These are the activations of a small neural network, seen along a few directions. Each row is one input.
In each table, some parts of the input vary, and every possible input appears once, in random order.
Descriptions start from the smaller parts, as in this example, which fits no table here: one of 2 separate values, together with either a single point or one of 9 places around a ring or (one of 4 places along a line, together with one of 5 places around a ring).
Shared parts are said once, and a part with two or three values counts as separate values.
In the rows, zero is written as 128.

Table:
R1: [107 119 143 124 137 143 138 126  91 107 134 148 124 118 146 104  94 145]
R2: [131  72 148 112  72 127 184 190 131 109 108 127 134  96 148 216 182 126]
R3: [104 130 131 133 117 146 122 129 103  90 140 147 141 114 118  99 107 112]
R4: [152  92 139  91  79 104 151 190 136 122  86  98 120  75 139 210 186 138]
R5: [125 127 148 157 144 135 152 119 142 165 122 154 137 156 150 103 138 120]
R6: [132 120 122 133 148 136 140 105 115 159 142 123  89 148 131 137 107 156]
R7: [110 139 140 151 140 140 126 124 149 135 133 144 158 155 143 108 143  88]
R8: [115 114 149 136 148 138 151 124 111 155 139 149 123 132 159 104 108 145]
R9: [128 131 128 103 138 111 111 122 105 121 115 125 120 103 137  94  91 159]
R10: [137 147 116 152 144 136 122 107 151 140 144 114 136 167 105 138 142 109]
R11: [138 135 138 122 145 105 119 117 125 163 114 127 110 116 156 100 107 165]
R12: [140 147 136 131 151 103 110 114 150 176 116 138 128 130 145 107 140 136]
R13: [134 157 126 136 145 106  93 118 158 146 120 128 152 131 130 107 145 110]
R14: [109 146 125 148 116 138 115 126 127  98 146 142 159 134 126 104 129  90]
R15: [131 143 106 139 127 140 119 115 137 105 149 114 134 147  80 126 131 102]
R16: [158  76 129  97  79 135 166 183 137 115 113 101 103 110 119 238 185 136]
R17: [123 133 107 122 120 149 118 114 116  95 144 114 121 137  89 127  98 127]
R18: [125 140 112 113 122 115  98 125 122 100 122 125 141  98 111  93 102 129]
R19: [124 156 108 121 127 107  89 122 144 107 129 124 153 116 117  99 130 106]
R20: [141 142 124 146 154 135 138 105 141 166 134 125 107 167 125 140 135 130]
R21: [124 121 113 121 134 140 127 111  99 115 139 122  98 140 114 135  87 160]
Changing only one part turns R21 into R1. The same change can be made to R10. Which row results?
Answer: R7
What is each input in this table made of?
Answer: one of 3 separate values, together with either a single point or one of 6 places around a ring

Table:
R22: [147  96 150 108  98 113 154 166 130 135  96 131 110 103 157 177 164 162]
R23: [148  91 138 112 113 136 164 161 126 149 116 110  97 117 134 194 157 143]
R24: [143  98 149 123 107 118 169 162 145 155 110 119 125 123 141 202 178 123]
R25: [140  97 122 105  99 143 143 165 123  93 128 105 115 102 107 186 147 123]
R26: [145 102 148 123 104 122 166 162 148 149 108 119 122 126 152 194 183 124]
R27: [112 155 135 144 187 136 117  87 124 164 140 152 134 150 142  39  79 120]
R28: [123 167 123 150 173 135 101  69 151 166 122 152 120 169 116  52  94 131]
R29: [103 154 136 159 175 142 118  76 118 153 148 159 128 165 143  50  80 136]
R30: [129 102 130 107  77 116 138 171 126  91 110 123 130  93 121 177 156 130]
R31: [118 175 111 143 168 126  78  87 123 122 154 130 153 126 115  43  80 103]
R32: [121 176 117 151 192 115  90  78 129 163 147 139 129 167 143  59  95 138]
R33: [125 168 127 146 190 120  96  81 133 168 143 137 132 139 145  47  86 124]
R34: [148  96 142 115 106 135 160 163 140 147 112 116 112 124 152 192 174 133]
R35: [115 173 105 147 150 140  81  71 141 120 135 146 140 154  88  50  89 111]
R36: [136 103 133 102  79 119 135 171 124  83 108 124 130  88 127 170 157 140]
R37: [130 107 133 114  86 122 151 166 141 103 124 114 140 110 111 192 172 102]
R38: [113 166 117 166 179 129 103  75 123 153 155 153 127 180 144  60  86 146]
R39: [132  98 123  97  90 130 149 160 112  98 122 101 121  97 103 190 136 128]
R40: [145  90 141 104 111 124 168 155 119 149 110 107 101 113 132 197 144 149]
R41: [129  97 127 104  84 120 145 160 120  93 120 106 125  96 114 178 148 134]
R42: [136 102 125 108  86 140 140 169 133  96 124 109 130 109 123 186 166 112]
R43: [140  89 143 113 105 115 162 157 128 146 108 112 108 109 144 188 154 157]
R44: [131 108 130 117  85 127 146 168 142  99 118 112 141 108 122 188 177 104]
R45: [115 183 101 149 168 121  71  83 119 116 158 133 150 155 112  56  90 116]
R46: [105 162 118 143 163 142  97  94 114 118 150 146 155 137 114  35  74 100]
R47: [109 174 101 163 156 136  84  82 113 108 164 148 150 168 114  55  81 126]
R48: [ 98 162 118 157 153 148  99  82 108 107 159 153 150 153 114  45  76 116]
R49: [144  92 143 114  99 112 157 163 131 140  96 129 110 106 154 184 162 154]
Changing only one part turns R27 into R46. The same change can be made to R32. Which row results?
Answer: R45
What is each input in this table made of?
Answer: one of 2 separate values, together with either a single point or one of 5 places around a ring or one of 8 places along a line
Change only the place on the line of 8 in R41. List by row number the other rows that result.
Answer: R25, R30, R36, R37, R39, R42, R44
Change only the choice among 2 separate values in R43. List by row number the other rows that result.
Answer: R41

Table:
R50: [ 92 169  96 160 135 142  89  66 106  78 167 166 141 170 123  52  67 156]
R51: [120 165 117 108 181 109  72  81 122 140 142 136 133 105 122  16  59 138]
R52: [107  98 160 133  87 127 150 169 150 106 119 122 178  98 142 174 182  72]
R53: [139 179 122 145 194 112  83  86 169 184 137 130 149 136 133  25 112 104]
R54: [157 113 121 105 103 144 127 162 160 106 100 114 146 129 104 203 193  91]
R55: [139 122 141 113  85 144 147 181 143 109 132 136 151 106 129 176 186  74]
R56: [141  65 148 115 122 122 175 148 101 166  95 136  57 101 186 156 119 209]
R57: [137  93 101  91  93 142 130 168 125  53 106 101 119  93  89 177 141 129]
R58: [102 184 118 138 154  98  52  88 103  96 124 164 151 128 126  37  81 154]
R59: [136  86 170 124 133 116 185 161 152 206  90 135  80 148 203 173 164 171]
R60: [139  93 128 110 125 106 151 151 104 113 128  98  83  96 147 190 132 176]
R61: [147 119 149 120  86 118 154 140 167 153 105 110 119 145 106 199 186 120]
R62: [ 92 143 110 152 176 164 109  69  88 113 188 157 120 172 102  52  44 132]
R63: [139  80 146 106 107 105 174 152  83 141 100 130 109 101 153 158 124 179]
R64: [128  94 129 106  70 110 155 139 129 100 110  93  84 112  97 173 136 148]
R65: [143  98 159 120 121 108 179 155 130 189  93 140 125 134 174 179 176 137]
R66: [120 177 132 156 212 158 118  72 133 190 138 120 138 164 123  46  88  84]
R67: [123 193 122 175 167  96  62  93 167 140 126 164 171 158 133  49 125 120]
R68: [144 115 143 122 145 120 156 151 150 159 124 114 112 129 157 213 181 146]
R69: [132 104 131  94  70 145 146 189  98  63 135 123 130  73 114 149 137 115]
R70: [101 190 104 193 152 143  95  70 138 130 153 161 162 201 132  67 126 115]
R71: [111 159 119 182 190 161 119  73 138 158 184 153 142 202 110  63  92  98]
R72: [160 128 103 119  88 125 122 157 157 133 128  91 133 133 105 219 188  94]
R73: [106 157 121 122 197 153 112  69 103 143 148 132 119 134 108  36  26 115]
R74: [125  89 145 116  64 137 142 172  97  69 123 114 158  61 125 151 130 115]
R75: [149 115  89 101  75 123 122 164 116  91 133  87 118  98  83 196 132 137]
What is each input in this table made of?
Answer: one of 2 separate values, together with either one of 5 places around a ring or one of 8 places along a line
Changing only the choice among 2 separate values turns R53 into R51. The same change can be made to R72. Which row results?
Answer: R75
Change only the choice among 2 separate values in R54. List by row number the other rows that result.
Answer: R57
Start at R58 and move only the place on the ring of 5, one step at a time. The first step leads to R50. Which rows follow, in order?
Answer: R62, R73, R51

Table:
R76: [137 115 144 127 135 121 154 140 140 166 116 129 115 138 152 157 152 138]
R77: [126 134 113 130 102 138 116 139 142  89 138 115 152 126  98 150 150  89]
R78: [120 177 129 163 209 127  99  57 131 193 145 152 124 180 149  27  75 140]
R79: [122 115 120 108 102 129 120 140 104  80 126 121 128  93 110 129 110 135]
R80: [139 103 147 118 137 120 156 139 117 161 112 132 101 121 157 146 126 166]
R81: [120 110 117 102 100 128 122 141  92  76 127 123 119  89 111 127 100 151]
R82: [139 120 143 137 132 128 150 133 155 168 117 124 122 147 145 162 163 122]
R83: [138 109 142 127 129 127 156 135 128 161 120 127 105 134 148 159 140 151]
R84: [ 98 188 104 157 173 139  71  64 115 107 165 152 156 156 103  13  60 107]
R85: [137  98 145 112 132 121 157 139 104 156 114 131  93 113 158 142 113 179]
R86: [122 129 115 120 102 130 118 143 128  86 136 118 144 113 105 143 137 106]
R87: [123 119 115 115 100 138 123 139 113  82 133 118 131 106 101 140 122 122]
R88: [143 131 144 142 135 118 142 139 168 176 110 130 137 151 151 156 179 111]
R89: [128 144 115 134 104 130 108 143 152  93 132 118 166 125 105 141 165  77]
What is each input in this table made of?
Answer: one of 2 separate values, together with either a single point or one of 6 places along a line
Changing only the choice among 2 separate values turns R82 into R77. The same change can be made to R76. Which row results?
Answer: R86

Table:
R90: [111 147 117 145 126 125 115 116 131 109 127 133 155 144 119 118 130 112]
R91: [123 136 131 140 119 138 126 113 120 128 131 140 134 126 128 109 108 142]
R92: [123 141 112 137 130 137 107 124 129 107 129 135 144 142 124 112 133 107]
R93: [129 128 138 132 161 123 140 122 113 159 128 133 104 140 146 109 110 158]
R94: [148  97 116  99  84 116 143 167 135 111 111 110 109 112 117 198 158 157]
R95: [150 106 140  99  90 101 136 173 131 118  92 122 125  86 138 188 168 145]
R96: [127 143 121 126 130 138 101 128 140 104 146 115 140 123 101 112 128  99]
R97: [125 147 132 126 154 121 130 112 149 153 135 129 129 143 127 117 128 125]
R98: [128 144 114 129 123 122 114 117 135 107 138 123 157 125 100 117 123  97]
R99: [138 133 133 149 155 126 121 112 142 164 122 131 122 153 150 118 129 128]
R100: [126 130 117 117 116 138 113 127 115 109 135 124 134 108  98  97 113 112]
R101: [132 142 136 146 152 116 132 114 139 171 124 136 119 159 140 112 133 133]
R102: [131 139 126 127 158 133 119 115 148 149 132 128 122 138 135 116 129 117]
R103: [125 145 121 152 133 136 111 116 135 129 138 134 140 139 135 118 130 121]
R104: [133  82 146 114  98 140 175 174 134 136 126 124 127 119 137 197 164 111]
R105: [119 134 130 130 136 129 126 120 113 120 151 140 122 126 133 110 109 152]
R106: [114 131 114 134 128 129 119 124 102  96 129 134 137 126 128 115 101 132]
R107: [124 134 111 123 127 130 116 130 104  98 141 116 136 107 106 113 100 120]
R108: [128 131 130 115 152 124 131 120 117 140 136 127 107 130 137 111 101 142]
R109: [129 119 143 131 153 128 136 110 129 166 117 144 110 138 142 102 118 149]
R110: [113 126 125 131 116 135 113 115 118 101 123 137 141 128 122 106 108 126]
R111: [142  93 131 117  91 145 169 151 122 113 118 103 104 124 115 218 163 133]
R112: [132 130 134 116 137 133 126 116 122 154 128 128 115 131 130  99 112 135]
R113: [139  95 150 120  96 117 163 173 133 131  99 111 133  89 163 175 170 120]
R114: [113 147 132 144 134 121 118 112 143 128 145 143 134 143 127 114 133 127]
What is each input in this table made of?
Answer: either one of 5 places around a ring or (one of 4 places along a line, together with one of 5 places along a line)
Change only the place on the line of 4 in R106. List by row number the other rows that result.
Answer: R90, R92, R110
Start at R113 and move only the place on the ring of 5, one step at a time. The first step leads to R104. Which rows follow, in order?
Answer: R111, R94, R95
Change only the place on the line of 5 in R107. List by row number the other rows that result.
Answer: R93, R105, R106, R108
